Each row below holds a small network's activations on one record, seen along a few directions.
After each row come some of the record's fields: Dadu, Bugo, Luv, Vofis, Gule.
Not every record has every field; a missing one is left out.
The largest differences between rows may come from other fields.
In the rows, zero is written as 500.
Random noise pushes rows far along 7 fixed directions. That doesn't count. These rows show it; they differ only by the noise:
[702 649 361 492 280 389 456 261 552 542 401 544 334 697 438 506 551 535
 545 613 384 577 796 500 629 365 536 671]
[539 597 481 335 375 409 458 322 414 701 542 672 436 622 542 662 557 635
 403 462 339 598 493 402 757 235 652 479]
[655 552 369 533 410 473 496 564 573 531 274 327 619 415 367 369 532 505
 431 547 473 564 602 662 391 634 541 832]
[431 439 283 508 374 364 391 487 392 531 354 470 484 571 480 450 233 591
 407 557 514 585 693 527 540 392 630 739]
[523 598 534 473 472 596 642 505 424 652 513 599 554 592 463 680 525 536
 537 494 462 387 603 410 568 423 512 530]
[658 624 568 477 374 350 488 452 611 675 352 560 444 658 466 565 452 568
 545 535 468 656 812 344 612 298 646 693]
[570 607 484 484 435 408 442 335 493 564 445 546 384 573 529 558 451 522
 492 530 401 523 763 507 560 394 646 750]
[323 432 423 581 469 734 738 834 234 418 531 467 684 556 420 580 356 503
 556 582 625 233 464 478 392 575 359 424]
[680 534 406 518 302 404 511 676 601 533 247 351 616 535 343 356 504 557
 474 593 529 683 591 518 466 505 525 691]

[521 555 560 442 476 489 358 355 398 389 579 468 346 393 552 458 618 514
 433 541 264 530 383 704 487 550 607 602] -> Bugo=m3 Vofis=s1 Gule=l1
[327 456 584 508 573 482 558 511 355 616 596 705 453 665 572 739 258 587
 559 450 569 429 635 236 635 281 553 361] -> Dadu=v4 Bugo=m3 Luv=n3 Vofis=s4 Gule=l1
[406 333 322 640 520 637 553 707 421 364 394 327 641 431 342 369 369 458
 509 587 594 343 507 656 333 716 329 585] -> Dadu=v5 Bugo=m1 Luv=n2 Vofis=s1 Gule=l2
[540 567 640 500 646 575 530 271 549 716 551 716 411 584 451 739 533 473
 610 414 362 392 735 335 628 375 505 556] -> Dadu=v3 Bugo=m2 Vofis=s2 Gule=l1
[721 668 438 482 409 569 590 362 634 643 411 494 577 591 364 495 741 530
 521 497 465 484 584 536 508 533 381 537] -> Bugo=m3 Vofis=s2 Gule=l2
[577 565 260 526 315 570 556 318 480 356 549 519 348 716 389 474 610 455
 626 647 430 396 623 573 575 471 283 351] -> Bugo=m2 Vofis=s1 Gule=l2
[475 460 328 468 385 430 473 438 491 619 393 587 487 670 392 512 360 574
 513 542 507 566 657 415 639 372 463 459] -> Bugo=m2 Vofis=s1 Gule=l2
[400 436 695 378 396 404 500 639 421 649 571 679 449 577 495 651 339 741
 411 478 358 619 440 334 720 266 660 369] -> Dadu=v4 Bugo=m1 Luv=n1 Vofis=s4 Gule=l2
[528 578 705 618 540 432 508 684 508 196 486 301 432 430 672 376 444 336
 602 617 584 430 688 596 236 592 603 748] -> Dadu=v6 Bugo=m3 Luv=n2 Vofis=s1 Gule=l2
[679 500 582 494 445 443 443 569 652 479 398 452 505 481 360 404 644 501
 518 528 393 650 457 487 518 498 485 521] -> Dadu=v3 Bugo=m2 Vofis=s2 Gule=l1
[530 516 381 350 578 544 453 190 440 749 529 636 594 409 478 576 689 581
 322 330 324 546 305 594 712 461 539 508] -> Bugo=m3 Vofis=s1 Gule=l1
[535 432 637 331 488 318 296 667 598 591 415 415 632 289 520 366 501 619
 293 430 430 862 198 523 539 435 699 533] -> Bugo=m1 Luv=n2 Vofis=s1 Gule=l2
[372 530 608 616 450 527 579 660 364 221 658 553 374 750 618 518 378 429
 711 636 662 360 609 350 432 351 395 308] -> Bugo=m3 Vofis=s2 Gule=l1
[521 427 475 422 446 392 380 546 502 540 457 516 500 445 435 441 499 597
 387 447 378 677 348 493 594 423 573 489] -> Dadu=v4 Bugo=m2 Vofis=s4 Gule=l1
[308 417 294 469 604 525 612 418 410 911 387 558 713 513 469 652 228 647
 373 371 603 432 612 474 537 465 600 603] -> Bugo=m3 Luv=n1 Vofis=s1 Gule=l1
[496 472 151 441 346 404 510 664 368 485 330 195 802 309 524 278 560 579
 213 490 631 609  99 823 384 623 526 591] -> Dadu=v6 Bugo=m3 Luv=n3 Vofis=s1 Gule=l1
[575 641 597 504 503 467 533 565 529 383 555 413 471 475 565 439 648 421
 525 506 533 503 416 549 460 541 498 511] -> Dadu=v1 Bugo=m3 Vofis=s1 Gule=l1
[631 541  73 576 392 675 706 228 541 663 436 626 523 796 246 580 603 500
 667 565 556 361 708 443 651 480 187 342] -> Bugo=m3 Vofis=s1 Gule=l1
[675 580 583 403 379 496 610 363 721 730 507 587 543 526 415 632 624 557
 538 454 473 554 526 356 568 529 468 377] -> Bugo=m1 Vofis=s1 Gule=l2
[338 365 415 472 495 492 337 518 325 308 609 537 423 485 604 454 412 513
 435 496 452 538 305 549 595 422 516 353] -> Bugo=m2 Vofis=s1 Gule=l2
[455 561 360 609 505 569 570 553 418 434 461 383 567 544 509 427 484 433
 600 558 700 391 508 547 424 482 421 528] -> Bugo=m3 Vofis=s1 Gule=l1
[542 484 564 565 629 532 432 390 586 535 489 570 412 463 426 557 527 437
 552 479 372 483 635 484 531 503 498 651] -> Dadu=v3 Bugo=m1 Vofis=s2 Gule=l1
[573 576 646 559 636 647 631 432 664 623 509 562 549 429 436 640 528 425
 608 451 494 280 712 485 330 735 447 640] -> Bugo=m2 Vofis=s2 Gule=l1
[471 509 491 432 493 373 454 155 614 802 462 630 390 478 519 670 238 591
 450 423 452 478 862 495 487 554 714 741] -> Bugo=m1 Vofis=s1 Gule=l1
[324 378 559 338 458 509 518 579 339 396 741 511 552 376 622 537 497 580
 374 458 492 436  76 541 475 603 528 191] -> Bugo=m2 Luv=n2 Vofis=s1 Gule=l1
[435 368 589 524 568 605 584 862 477 390 525 447 672 473 425 468 488 465
 542 502 625 461 261 394 433 557 376 268] -> Dadu=v5 Bugo=m2 Luv=n2 Vofis=s1 Gule=l1
[432 543 495 493 797 776 690 444 475 878 556 626 759 456 469 753 616 421
 503 268 591 257 430 359 580 505 419 446] -> Dadu=v5 Bugo=m3 Vofis=s1 Gule=l2
[645 474 187 575 346 618 540 566 591 461 362 418 589 590 279 328 686 478
 573 592 549 507 451 513 505 585 204 394] -> Bugo=m2 Vofis=s2 Gule=l2
[617 577 558 573 424 597 717 790 563 597 326 422 729 532 316 539 521 541
 573 569 573 450 618 462 425 592 443 620] -> Dadu=v6 Bugo=m3 Luv=n2 Vofis=s1 Gule=l2
[400 399 589 559 533 431 459 699 521 384 495 474 480 540 592 449 333 503
 558 535 612 552 539 379 434 421 488 470] -> Bugo=m1 Luv=n3 Vofis=s2 Gule=l2
[534 533 480 432 367 469 675 635 554 748 416 432 771 527 511 505 511 625
 409 450 672 555 380 450 463 500 518 429] -> Bugo=m3 Luv=n1 Vofis=s2 Gule=l2
[538 430 480 394 350 504 643 615 622 662 431 456 668 431 409 511 455 653
 369 488 595 577 311 434 439 715 502 319] -> Bugo=m3 Luv=n1 Vofis=s1 Gule=l2
[570 605 490 619 734 733 599 277 559 545 527 526 479 454 454 564 601 351
 675 480 498 250 737 525 421 621 383 697] -> Bugo=m3 Vofis=s1 Gule=l2
[323 566 488 526 635 624 641 447 336 576 558 531 571 463 611 648 497 461
 495 445 516 265 497 600 482 533 509 554] -> Bugo=m3 Luv=n3 Vofis=s1 Gule=l2
[627 538 755 489 603 565 605 729 638 636 458 489 676 407 406 551 695 514
 546 397 467 550 386 376 507 504 486 434] -> Dadu=v4 Bugo=m2 Vofis=s4 Gule=l2
[385 536 455 381 725 523 469 248 437 781 612 653 535 418 628 697 483 514
 387 265 496 411 481 456 660 403 586 532] -> Dadu=v1 Bugo=m1 Vofis=s1 Gule=l2
[529 559 564 432 425 458 482 478 438 547 498 567 475 502 509 585 548 581
 460 512 369 520 545 506 597 385 603 560] -> Dadu=v6 Bugo=m2 Vofis=s1 Gule=l2
[455 552 680 474 659 535 538 612 462 519 579 472 606 427 610 546 638 426
 481 372 574 487 286 449 497 432 563 429] -> Dadu=v5 Bugo=m3 Vofis=s1 Gule=l1
[632 592 710 646 683 591 523 554 651 364 464 381 490 355 461 440 676 307
 614 504 464 406 606 598 307 695 481 727] -> Dadu=v3 Bugo=m3 Vofis=s2 Gule=l1
[692 657 578 569 494 597 600 375 603 460 554 561 418 657 420 559 734 382
 689 563 448 406 632 414 555 462 341 415] -> Dadu=v3 Bugo=m3 Vofis=s2 Gule=l1
[500 649 768 467 433 464 446 382 373 121 809 589 137 667 731 516 689 422
 655 617 369 454 478 451 539 299 501 302] -> Bugo=m3 Vofis=s2 Gule=l2
[520 398 404 503 554 506 417 541 554 536 400 409 593 367 401 410 534 490
 398 459 480 592 395 589 479 572 479 610] -> Dadu=v5 Bugo=m1 Vofis=s1 Gule=l2

Which values does each new row have?
[307 420 528 643 668 719 502 500 333 356 565 510 397 395 458 582 264 414
 586 551 416 233 700 631 321 669 444 737] -> Bugo=m1 Vofis=s1 Gule=l2
[647 465 332 476 493 522 432 519 625 626 322 371 700 345 377 348 647 528
 353 416 475 677 313 652 509 645 491 597] -> Bugo=m3 Vofis=s1 Gule=l2
[611 488 595 551 502 509 533 830 693 491 280 326 738 408 353 316 529 503
 479 499 605 635 476 482 307 637 461 629] -> Bugo=m3 Vofis=s2 Gule=l2
[370 521 570 412 720 734 578 448 316 519 651 546 581 249 515 613 692 436
 432 377 289 226 254 715 417 700 501 537] -> Bugo=m2 Vofis=s1 Gule=l1
[505 527 534 469 386 371 360 431 406 190 662 495 234 501 648 440 552 470
 478 639 396 543 454 634 507 466 567 465] -> Dadu=v6 Bugo=m1 Vofis=s1 Gule=l1
[564 498 348 481 397 562 537 356 488 691 464 622 503 683 365 604 504 562
 559 527 427 500 607 422 688 425 357 429] -> Bugo=m1 Luv=n2 Vofis=s1 Gule=l2
[457 426 424 477 457 459 480 668 425 512 470 432 647 475 470 409 530 571
 392 466 538 649 256 489 576 407 503 405] -> Dadu=v4 Bugo=m3 Vofis=s4 Gule=l2
[440 453 599 379 395 240 416 595 402 421 507 462 451 494 727 480 338 621
 354 543 573 700 417 471 490 339 748 466] -> Dadu=v6 Bugo=m3 Luv=n3 Vofis=s1 Gule=l1
[544 461 460 519 408 524 520 558 521 428 481 502 472 551 464 493 492 499
 549 564 509 540 425 491 508 538 373 359] -> Bugo=m1 Luv=n3 Vofis=s1 Gule=l1
[525 610 290 538 422 537 500 215 462 360 585 402 408 448 597 418 671 371
 488 540 519 334 483 753 413 673 445 570] -> Bugo=m3 Vofis=s1 Gule=l2
[453 489 603 407 589 574 499 165 479 695 664 822 305 512 496 786 425 572
 434 439 237 342 573 454 642 463 573 459] -> Dadu=v3 Bugo=m1 Luv=n1 Vofis=s2 Gule=l1
[348 427 501 625 525 567 515 698 356 311 492 412 525 542 514 440 290 428
 565 569 609 428 579 504 392 528 445 551] -> Bugo=m3 Vofis=s1 Gule=l2
[642 617 490 599 558 599 609 546 664 483 349 328 593 445 353 410 635 378
 581 547 511 461 697 620 299 708 417 691] -> Bugo=m3 Vofis=s1 Gule=l2
[292 446 502 608 588 507 549 487 437 584 426 630 422 651 480 667 132 494
 640 549 568 366 935 360 526 406 498 659] -> Bugo=m1 Luv=n3 Vofis=s1 Gule=l2
[358 421 754 485 573 367 419 641 517 331 589 454 421 392 665 490 311 488
 505 500 505 540 506 489 375 534 704 536] -> Bugo=m2 Luv=n2 Vofis=s1 Gule=l1
[523 500 737 438 568 509 500 629 555 525 531 467 527 269 502 495 529 555
 361 430 355 517 391 636 416 643 658 632] -> Dadu=v4 Bugo=m1 Luv=n1 Vofis=s4 Gule=l2
[534 471 536 510 364 419 588 455 662 638 467 571 490 584 446 593 283 560
 591 545 643 507 749 328 452 559 503 436] -> Bugo=m1 Vofis=s1 Gule=l1
[534 446 186 604 331 547 536 417 514 237 504 397 407 559 405 351 490 445
 565 675 562 420 532 661 376 746 333 425] -> Bugo=m3 Vofis=s1 Gule=l1
[336 422 440 530 544 590 507 620 323 380 576 466 530 470 532 486 422 524
 500 530 581 418 324 534 467 494 482 393] -> Bugo=m3 Vofis=s1 Gule=l1
[442 471 487 517 431 532 564 600 408 353 600 504 419 527 554 471 463 492
 507 560 498 415 388 495 483 517 439 338] -> Dadu=v4 Bugo=m3 Luv=n1 Vofis=s4 Gule=l2
[298 438 319 510 522 528 336 254 301 353 693 657 258 561 636 543 417 475
 479 528 424 364 534 540 587 398 472 420] -> Bugo=m1 Vofis=s2 Gule=l2
